Here are a small network's activations along a few directions, averaged over the inputs that share one value of a field.
Values that are neighbours, or in one group, have similar rows; names and order tell nothing.
In the rows, 500 means zero.
Strong random noise was added to every row along 4 fixed directions; ignore it. To show where, here is one row again and again, with new noise each time:
469 511 446 583 616 494 445 553 503 592 616 522 527 565 525 466 617 475
571 469 479 430 736 642 499 122 294 366 483 631 345 186 401 551 359 394
449 508 299 603 394 449 412 621 373 432 353 365 394 751 587 389 675 500
411 639 469 765 473 511 403 598 497 620 582 364 555 664 561 413 715 484
646 478 476 293 454 643 574 164 254 211 225 436 280 307 372 407 186 386
511 293 253 333 610 353 470 732 488 492 491 611 434 731 571 449 607 519


Values of K:
k8: 437 630 476 636 105 562 371 469 321 202 231 229 433 649 540 573 634 453
k5: 398 458 477 737 488 587 638 443 488 463 474 435 475 287 514 568 546 575
k6: 389 568 619 594 393 544 606 729 657 724 622 309 537 602 544 393 504 553
k1: 590 428 605 353 455 445 537 270 527 439 527 640 475 287 398 557 417 460
k3: 529 639 817 532 355 496 534 521 768 633 556 426 686 644 499 367 497 613
k2: 564 236 158 295 819 521 522 286 188 273 374 743 189 245 496 560 390 429
k9: 371 348 472 681 852 203 287 893 747 820 938 918 626 651 698 661 922 688
k7: 584 545 579 276 499 486 617 511 572 507 506 614 655 441 429 674 279 532
k4: 496 480 359 400 540 512 385 256 288 322 204 562 385 326 491 735 427 462
The values of K form 3 separate groups.
Which other values are in the same group as k1? Give them in the order they are listed. -> k3, k9
Which other values are in the same group as k8? Give them in the order they are listed. -> k7, k4

Values of B:
b7: 309 364 51 705 799 326 336 785 507 794 674 557 508 693 662 454 943 487
b3: 433 741 759 753 350 657 405 418 565 507 526 328 695 298 422 646 396 442
b2: 576 620 598 485 418 556 667 671 537 626 636 358 566 503 427 282 263 397
b6: 652 534 669 501 309 415 471 477 629 415 459 482 536 616 444 242 478 514
b5: 668 545 682 229 604 584 343 67 338 314 396 662 350 343 394 560 296 434
b9: 547 244 388 242 921 548 590 571 511 464 587 715 452 467 509 454 405 497
b4: 459 495 442 463 518 467 594 442 453 503 409 590 534 409 546 784 502 594
b1: 466 354 518 525 430 406 518 469 538 470 450 577 311 503 545 464 581 637
b8: 304 796 578 896 279 639 520 503 514 627 644 235 713 524 538 682 760 477
The values of B form 3 separate groups.
Which other values are in the same group as b3? Give them in the order they are listed. -> b4, b8
Which other values are in the same group as b2? Give them in the order they are listed. -> b7, b9
